These are the activations of a small neural network, seen along a few directions. Each row is one input.
In each table, some parts of the input vary, and every possible input appears once, in random order.
A made-up example of a description, with smaller parts first: one of 8 places around a ring, together with either a single point or (one of 2 separate values, together with one of 4 places along a line) or one of 11 places around a ring.
Shared parts are said once, and a part with two or three values counts as separate values.
In the rows, 128 means zero.

Other details of the inputs vary at random and push rows far along two fixed directions, the same in every table; ignore that.

Table:
row 1: [142 125 128 129 132 117 141 123 120 131 139]
row 2: [127 128 120 137 129 112 137 140 128 123 134]
row 3: [139 135 128 137 119 123 135 126 121 136 142]
row 4: [131 128 127 145 128 116 127 122 117 130 139]
row 5: [134 126 120 127 129 114 140 137 128 127 139]
row 6: [134 114 134 112 139 163 116 113 146 122 109]
row 7: [126 108 131 139 122 161 110 130 148 124 104]
row 8: [130 133 118 143 121 116 126 125 123 129 141]
row 9: [140 130 119 127 126 116 139 126 127 130 141]
row 10: [127 138 130 121 131 126 144 139 119 126 137]
row 11: [130 123 126 117 129 164 106 113 151 123 114]
row 12: [126 129 118 144 124 113 129 136 123 123 135]
row 13: [128 133 130 120 141 119 140 132 118 123 137]
row 14: [130 132 122 129 145 117 134 133 117 142 131]
row 15: [133 140 130 127 134 122 130 118 115 128 141]
row 16: [119 141 128 137 125 124 132 137 114 123 133]
row 17: [139 134 120 134 123 117 130 123 125 132 143]
row 18: [120 139 122 128 133 117 135 138 123 118 134]
row 19: [136 122 129 130 136 115 141 134 122 128 137]
row 20: [133 141 121 117 131 122 138 125 122 125 140]
row 21: [134 142 129 120 128 127 143 128 118 130 139]
row 22: [127 102 131 138 132 155 107 124 147 120 103]
row 23: [141 129 129 137 129 117 131 120 119 133 141]
row 24: [121 140 130 130 130 123 140 141 119 122 132]
row 25: [128 115 117 118 139 159 111 128 152 136 103]
row 26: [125 115 126 110 136 161 116 127 154 117 110]
row 27: [124 139 129 136 133 121 126 121 112 125 138]
row 28: [128 129 128 140 125 118 142 143 123 127 133]
row 29: [132 146 130 128 124 128 133 125 116 131 141]
row 30: [ 60 112 185  55  51  36  89 109 139 167  75]
row 31: [121 136 129 137 135 118 128 131 112 119 132]
row 32: [133 105 132 122 128 163 122 132 154 127 108]
row 33: [123 145 128 136 123 127 129 127 114 128 139]
row 34: [129 123 128 139 135 112 138 137 121 124 132]
row 35: [128 115 125 121 137 165 115 131 148 141 103]
row 36: [129 111 131 138 120 164 108 120 149 129 110]
row 37: [122 144 120 133 126 121 125 124 119 124 141]
row 38: [122 134 130 130 140 117 137 135 117 119 132]
row 39: [140 108 132 122 124 164 121 121 152 131 110]
Each input here is: one of 3 separate values, together with either a single point or (one of 2 separate values, together with one of 6 places around a ring).
Question: Changing only the choice among 3 separate values turns row 19 into row 32. The same change can be made to row 6. Which row results?
Answer: row 21
Question: Change only the choice among 2 separate values in row 29. List by row number the other rows that result.
Answer: row 3
Question: Start at row 11 and move only the place on the ring of 6, one step at a time. The first step leads to row 37. Which rows follow, in order?
Answer: row 30, row 18, row 26, row 20
Question: Start at row 38 and move only the place on the ring of 6, one step at a time. The first step leads to row 31. Which rows follow, in order?
Answer: row 27, row 15, row 6, row 13

Table:
row 40: [110 144 124 163 132  82 136 134  93 110 163]
row 41: [152 106 129 121 124 148 124 103 135 143 118]
row 42: [132 154 120 157 123  91 132 118  77 128 157]
row 43: [136 140 123 123 151  87 168 157 101 137 156]
row 44: [148 166 122 132 109  99 157 121 104 127 171]
row 45: [127 131 123 147 144  81 160 163 100 132 152]
row 46: [116 123 128 125 120 143 126 148 152 105 105]
row 47: [128 165  69 144 105  84 132 144 121 145 170]
row 48: [131  97 130 149 125 128 119 127 153 115 109]
row 49: [135 162 124 112 123 104 167 135 104 128 176]
row 50: [132 129 135 144 104 156 110 124 139 141 115]
row 51: [110 150 127 166 135  86 135 139  90 123 158]
row 52: [118 150 119 163 108  95 155 149  92 124 152]
row 53: [132 140 134 102 126 163 132 125 146 143 118]
row 54: [127 127 135 145 126 147  94 108 130 135 113]
row 55: [110 158 123 147 149  86 145 152  89 125 144]
row 56: [124  89 133 149 125 133 117 129 148 119 117]
row 57: [144 105 133  99 140 145 132 115 150 131 128]
row 58: [123 157 121 116 130  98 168 158 103 118 163]
row 59: [144  95 133 141 117 139 110 113 143 128 125]
row 60: [ 50 121 194  83  55   7  92 110 118 179  82]
row 61: [131 101 130 103 146 139 134 138 148 121 115]
row 62: [129 100 128 128 138 129 127 142 152 111 103]
row 63: [109 120 133 128 124 152 124 155 144 123 109]
row 64: [146 117 134 105 144 148 133 119 147 149 116]
row 65: [114 125 126 103 150 148 120 129 127 117 101]
row 66: [133 134 136 123 134 153 105  98 132 140 118]
row 67: [117 120 131 146 107 143 118 133 152 109 111]
row 68: [111 126 132 130 125 151 125 154 144 128 101]
row 69: [146 107 134 147 122 142 111 117 140 147 113]
row 70: [127 138 135 103 148 154 117 110 136 137 115]
row 71: [111 118 136 149 110 151 115 141 144 127 115]
row 72: [113 123 134 151 111 151 117 140 144 131 107]
row 73: [117 161 124 121 155  92 151 147  90 125 156]
row 74: [146 109 128 101 139 148 135 115 139 140 115]
row 75: [115 155 119 142 145  78 146 146  97 102 148]
row 76: [139 128 129 118 106 162 123 109 134 137 120]
row 77: [119 167 122 123 157  92 153 146  90 130 148]
row 78: [114 149 121 140 122  92 160 164 102 112 159]
row 79: [125 116 134 139 122 144  94 104 133 116 125]
row 80: [150 107 136 123 128 148 119 108 143 148 127]
row 81: [118 129 129 102 150 140 119 127 142 104 106]
row 82: [195 156  60 226 180 235 157 148 104  80 183]
row 83: [125 126 134  97 144 151 116 106 139 119 128]
row 84: [125  96 126 129 138 137 128 144 137 124  98]
row 85: [138 107  79 131 122 124  99 121 170 147 122]
row 86: [124  95 135 152 128 137 116 134 145 133 113]
row 87: [125 103 131 133 143 136 126 148 145 134  99]
row 88: [127 130 129  99 143 154 119 106 129 127 114]
row 89: [133 132 129  98 121 163 135 121 138 133 117]
row 90: [130 118 134 139  99 153 109 120 142 122 128]
row 91: [122  92 130 127 139 133 126 144 148 115 111]
row 92: [112 118 131 147 129 134 102 118 142 103 109]
row 93: [112 122 131 101 150 145 117 129 138 108 114]
row 94: [143 101 136 145 121 142 109 118 140 142 121]
row 95: [213 148  62 185 221 219 179 141 126  76 188]
row 96: [103 119 134 129 146 142 108 140 134 117 106]
row 97: [131 124 132 140 121 140  95 102 137 112 117]
row 98: [143 142 118 119 147  79 170 149 108 120 152]
row 99: [111 119 126 126 120 151 128 150 137 118 100]
row 100: [141 164 127 136 112 107 154 128  97 145 175]
row 101: [106 117 127 127 142 142 112 135 127 112  97]
row 102: [ 99 109 191  50  45   6 113  86 133 184 100]
row 103: [129 155 127 159 127  92 128 123  85 133 166]
row 104: [135 162 128 137 135  98 138 113  87 139 172]
row 105: [126 101 134 154 129 136 118 133 145 137 105]
row 106: [137 136 131  97 121 155 133 119 153 121 122]
row 107: [155 136 124 135 127  89 156 117 101 137 177]
row 108: [142 159 125 132 109 103 155 123 100 131 179]
row 109: [103 113 131 126 143 139 109 135 137 103 111]
row 110: [150 103 131 142 117 134 112 111 148 124 117]
row 111: [137 131 132 118 129 145 106  92 139 118 122]
row 112: [117 129 133 104 131 158 132 149 145 128 113]
row 113: [143 111 135 103 143 149 131 120 147 145 123]
row 114: [107 114 129 148 129 142 104 120 127 115 104]
row 115: [131 123 135 117 130 150 104  94 135 122 131]
row 116: [139 136 135 122 111 162 121 113 141 147 121]
row 117: [124 131 128 101 127 149 134 142 152 111 109]
row 118: [152 113 135 125 129 148 121 107 142 153 119]
row 119: [120 127 126 102 127 157 136 144 137 123 104]
row 120: [129 166 127 117 149  98 150 124  91 136 169]
row 121: [122 163  70 144 128  75 117 128 112 139 167]
row 122: [131 134 132  98 144 146 118 103 144 115 119]
row 123: [146  99 129 143 117 142 113 113 133 137 112]
row 124: [ 72 123 196  72  23  23  99 110 123 190 101]
row 125: [130 134 136 100 125 163 130 126 146 139 126]
row 126: [125 169 122 122 134 101 169 162  99 136 151]
row 127: [138 146 121 125 152  86 169 155 100 142 148]
row 128: [116 146 124 162 109  92 152 150 102 116 165]
row 129: [133 127 130 119 129 153 107  94 124 131 117]
row 130: [133 104 125 105 145 143 136 138 138 129 101]
row 131: [137 126 132 139  99 149 111 117 147 118 119]
row 132: [127  93 128 150 124 136 120 129 138 127 104]
Question: Describe the family of inputs behind these rows.
Answer: one of 3 separate values, together with either a single point or (one of 5 places around a ring, together with one of 6 places around a ring)
Question: Changing only the choice among 3 separate values turns row 91 into row 78. The same change can be made to row 48. Which row results?
Answer: row 67
Question: Change only the choice among 3 separate values in row 47. List by row number the other rows that result.
Answer: row 85, row 121
Question: Change only the place on the ring of 6 in row 98. List by row number the other rows that result.
Answer: row 48, row 62, row 95, row 102, row 110
Question: Change only the place on the ring of 5 in row 68. List by row number the other rows that result.
Answer: row 46, row 63, row 78, row 99
Question: Start at row 90 and move only the place on the ring of 6, one step at a time. The first step leads to row 108. Which rows follow, in order?
Answer: row 49, row 58, row 78, row 128
